Each row below holds a small network's activations on one input, seen along a few directions.
In each table, some parts of the input vary, and every possible input appears once, in random order.
Descriptions start from the smaller parts, as in this example, which fits no table here: values(2) and (point or line(9) or (line(4) and ring(8))).
Shared parts are said once, and a part with two or three values counts as separate values.

Other details of the inputs vary at random and push rows far along two fixed directions, the same in every table; ignore that.

Table:
r1: [ 14  -3  -3  26   4  -6 -25  -6   0 -10  20  -3   6]
r2: [-46  12   1 -31   2 -40  31  21 -20   5 -30 -33 -60]
r3: [-25   3   5 -10  -4 -31  -3   2  -8  -8 -14 -20 -30]
r4: [ 17  10  14  13  11   1 -11   2  -4  -4  30  15   2]
r5: [ 17  -3  15  18   6  -6 -20  -4   0 -16  21  -1   8]
r6: [19 10 -1 31 12  4 -9  3 -3 -2 21  0  0]
r7: [ 16  -8  15  10  13   9 -25  -8  -7 -13  16  -3   9]
r8: [ 10  21   9  20   7   1 -18  -6  -3  -4  19  19  -2]
r9: [ 20  -3  14  12  16  15 -16  -6  -4 -17  15  -4   4]
r10: [  5 -18 -13 -10 -40  24  27 -21  18  16 -31  41  45]
r11: [ 20   2  14  20   8   0 -11  -2   2 -20  21  -2   4]
r12: [ 11  15   9  12  14  16 -23 -10  -9   0  13  16  -2]
r13: [ 18 -23  -3  -4 -32  35  47 -11  22  15 -21  32  47]
r14: [-46 -11 -18 -41   8 -30  21  19 -24   1 -27 -48 -59]
r15: [ 11 -22  -9 -10 -44   8  39  -9  25  13 -15  40  49]
r16: [ -9   4  -5  -4  21  -3   0  11 -22   5   1 -24 -32]
r17: [ 16   6  -7  19   6  -5 -25  -1  -5  -2  24   9   4]
r18: [ 14   5  -6  13  16  16 -21  -4 -10   5  24  11  -1]
r19: [ 13  -8  -4  19  12   9 -29 -10  -7  -8  15  -5   7]
r20: [ -7   9  14  -4  16 -19   9  17 -15  -4   8 -20 -31]
r21: [-37  -3  -6 -26 -17 -30  32   7  -2  -4 -35 -21 -34]
r22: [  8  18  16   3  26   9 -28  14  28   1  16 -15  23]
r23: [-46  27   4 -35  20 -24  -6  25  11   9 -20 -45 -27]
r24: [ 16  14  13  21  16  18 -16  -8  -8  -4   5   5  -1]
r25: [-32  14 -10 -23  14 -12  -7  32  15  11  -8 -38  -9]
r26: [  4 -14  -1   4 -19  15   2 -20  10  -1 -20  16  25]
r27: [ 13  16   8  19   3  -5 -26  -8  -4  -7  14  15   3]
r28: [-22   1   2 -16   9 -10   1   2 -14 -10 -21 -23 -34]
r29: [ 18   2  -4  29   7   1 -17  -3   2 -14  20  -5   1]
r30: [-26 -32 -36 -43 -43   0  53  -1   8  28 -44  14  14]
r31: [  9 -18 -27   2 -42  17  41 -10  27  21 -10  44  43]
r32: [-12 -30 -14 -40 -40   7  50  -5  11  20 -34  22  27]
r33: [ 17   5  13   5  16  16 -16  -3 -10   0  26  12   1]
Description of these inputs: values(3) and (point or (values(2) and ring(5))).
- The inputs of r20 and r2 match in every part but the values(3) part. If r33 is changed in the same way as r20 into r2, which row does it become? => r12
- List by row number the other rows that have the values(3) part in common with r30. => r1, r6, r14, r16, r17, r18, r19, r25, r29, r31
- Change only the values(2) part in r2. List by row number the other rows that result. => r24
- Change only the ring(5) part in r2. List by row number the other rows that result. => r3, r8, r21, r27

Table:
r34: [  1  10   7   4   9   2 -13   0   0  -4   2  -4  -3]
r35: [  2   2  -1   6   8   1 -15   0  -1  -4   5  -9  -2]
r36: [-18   8   9 -13  10 -18   2  12  -6  -4  -7 -25 -26]
r37: [-39 -22 -17 -55 -33  -5  62   8  11  24 -51  -2   1]
r38: [  4  -1   1   0  13   7 -13   3  -5  -1   8  -9  -1]
r39: [ 12 -12  -1  12   0  -4  -3 -13 -28 -10  10   9 -20]
r40: [-13  -9   2 -12  -3 -19  15  -3 -35  -5  -8  -1 -43]
r41: [  1  11   0   5   9  -2 -11   5   0   1   9  -2  -3]
r42: [ 3 10  5  8  8 -6 -6  8  3 -2 12 -5 -2]
r43: [ 18  -7  -7   4 -16  26  14  -6  21  14   0  28  42]
r44: [  0   2   0   7   6  -4 -16  -1  -1  -5   4  -8  -2]
r45: [ 11  -3   0  12   0  -6   0  -8 -28  -5  16  15 -21]
r46: [  1   8   7   1  12   6 -12   0  -2  -1   3  -4  -3]
r47: [  4   1   4   8   8  -3 -10   3   2  -8   7 -12  -1]
r48: [ -1  10   8   5   7  -2 -15  -1   0  -5   2  -4  -2]
r49: [  1   9  10   4   8  -2 -11   1   3  -7   4  -6  -2]
r50: [ 12  -2  -6   6 -11  19   8  -5  17  10   1  21  31]
r51: [-28 -10 -11 -29  -5 -12  19  10  -4   8 -22 -19 -18]
r52: [ 2 10  4  6  7 -6 -9  6  4 -2 12 -4 -2]
r53: [ 13 -10  -5  10 -16  13   6  -9  20  -1  -3  12  32]
r54: [ 15  -4  -8  12 -23  16  10 -10  26   9  -4  29  43]
- The inputs of r39 and r45 match in every part but one. If r38 is changed in the same way as r39 into r45, which row does it become? => r43
- Describe the family of inputs behind these rows. => values(3) and (point or line(6))
- A walk changes only the line(6) part. It starts at r47 and steps to r53. List the rest of the walk in order. => r44, r35, r51, r38
- Change only the values(3) part in r35. List by row number the other rows that result. => r34, r41

Table:
r55: [ 5  6  1  3 11  0 -4  7 -6  3 14  0 -6]
r56: [  8   3  11  11   7  -3 -17  -6  -6 -11   7  -2  -4]
r57: [-29 -11  -8 -31 -23 -22  36   5   0   5 -30  -6 -17]
r58: [-21  13   0 -14   9  -7  -5  16  20   5 -11 -24   2]
r59: [-1  5 -6 -1  3 -2  1  5 -4  8  5  3 -5]
r60: [ 11  12  10   9  16   5 -21  -1  -9  -5  18   4  -5]
r61: [-13   5  -2 -12   4  -8   6   7  -9   7  -3  -4 -17]
r62: [-12  -6  -7  -6  -1 -12   1   3  -7  -4  -8 -15 -16]
r63: [  2 -29 -20  -6 -48  16  45 -18  29  10 -34  30  44]
r64: [  7   0   5  11   8  -2 -17  -5  -5 -11  11  -4  -4]
r65: [ -6  16   6  -2  14   0 -19  12  21   1   4 -19  13]
r66: [ 28 -14  -4  26 -15  23   1 -16  17  -5   5  22  41]
r67: [ 11 -11 -13   9 -30   8  23 -10  20   7  -9  26  33]
r68: [  8   6   9   4  13   7 -17  -3 -10  -2   9   1  -3]
r69: [  8   2   4   4  14   7 -17  -2  -8  -3  13  -1  -4]
r70: [-12   0   2  -6  -1 -12   2   0  -8  -4 -12 -11 -17]
r71: [  4  -3   4   7   6  -2  -7  -3  -4 -10   5  -7  -6]
r72: [  8   2   2   6  16   7 -16   2 -10  -3  14  -7  -5]
r73: [  7   8   9  14  10  -6 -12   1  -6  -9  14  -4  -9]
r74: [  7  10   8   7  15   3 -12   3  -9  -1  17   0  -8]
r75: [-12  -2  -5 -14   5  -3   3   3  -9   4  -7  -9 -17]
r76: [  0   0  -2   3  -3 -12   1   3  -1  -1   5   0  -4]
r77: [  7   5  12  12  11  -2 -15  -4  -8 -12   7  -7  -8]
r78: [-16  -7  -5 -15 -17 -15  23   3   2   4 -15   0  -7]
r79: [  8   3   5   5  17   7 -15   0  -9  -4  13  -5  -7]
r80: [-18 -17 -15 -28 -16  -2  26   5   0  13 -21  -3  -2]
r81: [  8   7  11   5  17   7 -15  -1 -11  -4   9  -3  -7]
r82: [  7   8  11  13   9  -4 -13  -1  -7 -12  11  -4 -10]
r83: [-12   3   1  -6  -2 -15   4   2  -7  -4  -8  -7 -19]
r84: [-11 -13  -8 -11 -10 -10  11   1  -1  -1 -11  -8  -5]
r85: [-31  -9 -12 -27 -22 -23  36   7   0   9 -29  -7 -18]
r86: [  8  10  10   6  15   5 -13   1  -9  -4  13   1  -9]
r87: [-30 -15 -18 -35 -15  -9  31   8  -4  15 -29 -11 -15]
r88: [ -1  18  10   4  20   3 -22  13  20  -2   7 -21  11]
r89: [ 30  -6  -2  28 -17  17   5 -13  19  -1  10  29  40]
r90: [ 23  -9  -3  13 -19  32   9 -19  17   8  -7  34  44]
r91: [  6   9   6   6  12   2 -14   2  -7   1  16   4  -4]
r92: [-13   5  -1 -13   3  -6   5   5  -9   5  -6  -4 -18]
r93: [ 31  -6  -7  20 -18  27   6 -13  20  10  11  39  49]
- Describe the family of inputs behind these rows. => values(3) and (point or (values(2) and line(6)))
- The inputs of r72 and r87 match in every part but the values(3) part. If r89 is changed in the same way as r72 into r87, which row does it become? => r67
- Change only the values(2) part in r61. List by row number the other rows that result. => r85
- Change only the values(3) part in r85. List by row number the other rows that result. => r73, r78
- A walk changes only the line(6) part. It starts at r84 and steps to r64. List the rest of the walk in order. => r56, r57, r78, r76

Table:
r94: [  0 -15  -7  -6  -8   2   9  -1   5   2  -1   1   9]
r95: [ -1  -7 -11   4 -13  -2  12  -5   5  -2 -11   3   5]
r96: [ -9   7   1  -5   5 -15   9  10  -6   3   3  -7 -21]
r97: [ -3  -9  -6  -6  -5  13   7  -7   1   5 -11   3   5]
r98: [ -1  -2   7  -3  -9   5  14  -4   6  -1 -10   5   6]
r99: [-2  2  3  4 -4 -8 -8 -3  0 -6  3  2 -2]
r100: [  1 -13  -3  -4 -12  -3  10  -3   7  -5  -6   1   9]
r101: [-20  10  -4 -12   5 -23   7  11 -12   5  -4 -13 -34]
r102: [  1 -13  -3  -6  -6   6  10  -2   2   5  -6   1  10]
r103: [-12   5  -4 -12  12 -14 -12  10 -15   2   8 -12 -24]
r104: [  3  -9  -6   4 -11  -2  15  -1   6  -3  -7   0   5]
r105: [  5  13  -2  12  17  -3 -19   6 -14  -1  19  -6 -17]
r106: [ 1 -3 -1 -9 -3 13 13  1  1  7 -4  7  7]
r107: [ -4   0   3  -2 -11   5   9  -7   4   0 -14   8   5]
r108: [ 45  11  16  49   6  27 -40 -22   9 -13  29  29  40]
r109: [  0  -4   6  -2 -11  -2  12  -2   5   0  -9   5   9]
r110: [-19  -4   2 -21  12  -8   5   9 -14   1  -8 -24 -29]
r111: [ -2 -11  -8  -5  -8   6   5  -6   0   6 -10   3   9]
r112: [ 1 -7 -6 -9 -8  2 10  3  4  6  2  8 10]
r113: [ 27  21  22  29  31   6 -41  -2 -10 -11  37   3  -1]
r114: [ -1  -9  -4  -3 -11   1   6  -7   3  -1 -14   3   8]
r115: [-18  12   7  -6  30 -31 -33  11 -28 -17  13 -37 -52]
r116: [  7  20  17  23  28 -14 -30   7 -16 -17  27 -17 -27]
r117: [  0  -3   0   0  -3   7   0  -8   0  -5 -10   0   1]
r118: [ -1  -6   2  -2 -14  -5  11  -1   8  -3  -4   6   8]
r119: [ 3 -4 -9 -1 -8  3 16  5  3  8  1  7  6]
r120: [ 43  22  14  46  17  36 -43  -6  37  -7  34  11  61]
r121: [ -9   7  -6  -6  -3   6  -2   9  32   9 -13  -7  25]
r122: [-17  -3   4 -17   7 -19   3   9 -13  -5 -11 -25 -27]
r123: [ 0  1  5 -7 -4  7 15 -2  5  5 -6 10  6]
r124: [ -3   3   0  -6  -6   8  10  -5   4   7 -10  13   5]
r125: [-1  1 -2 -5 -9  1  8 -4  3  8 -8 13  7]
r126: [ 2 -5 -2 -8 -5  6 10  2  1  8 -3  7 10]
r127: [  6  22  13  14  30 -12 -42   4 -17 -10  32  -9 -25]
r128: [  0   2   0   5  17  -6 -26   1 -12  -6  16 -11 -14]
r129: [  1  -8   2  -4  -7   8  12  -5   5  -4 -13   0   6]
r130: [ -2  -9 -14   2 -10   3  11  -3   2   6  -6   3   5]
r131: [-22   7  -2  -8   1 -25   6   9 -12  -2  -8 -17 -32]
r132: [ 0 -4 -7 -7 -7  6  6 -1 -1 10 -6 10  9]
r133: [  0  -3   0  -6 -10  -3  12   1   8   4   1  11   8]
r134: [  2 -11 -10   2  -8   3  15   0   4   4  -3   1   6]
r135: [-2 -2 -5 -8 -5 13  8 -2  0  8 -8 10  6]
- Describe the family of inputs behind these rows. => values(2) and (point or (line(4) and ring(5)))
- The inputs of r95 and r104 match in every part but the values(2) part. If r115 is changed in the same way as r95 into r104, which row does it become? => r100
- The inputs of r110 and r97 match in every part but the values(2) part. If r118 is changed in the same way as r110 into r97, which row does it become? => r99
- Change only the ring(5) part in r97. List by row number the other rows that result. => r107, r117, r124, r135
- Change only the values(2) part in r114. List by row number the other rows that result. => r122
- Change only the line(4) part in r97. List by row number the other rows that result. => r111, r128, r130
- Change only the ring(5) part in r116. List by row number the other rows that result. => r96, r104, r119, r134
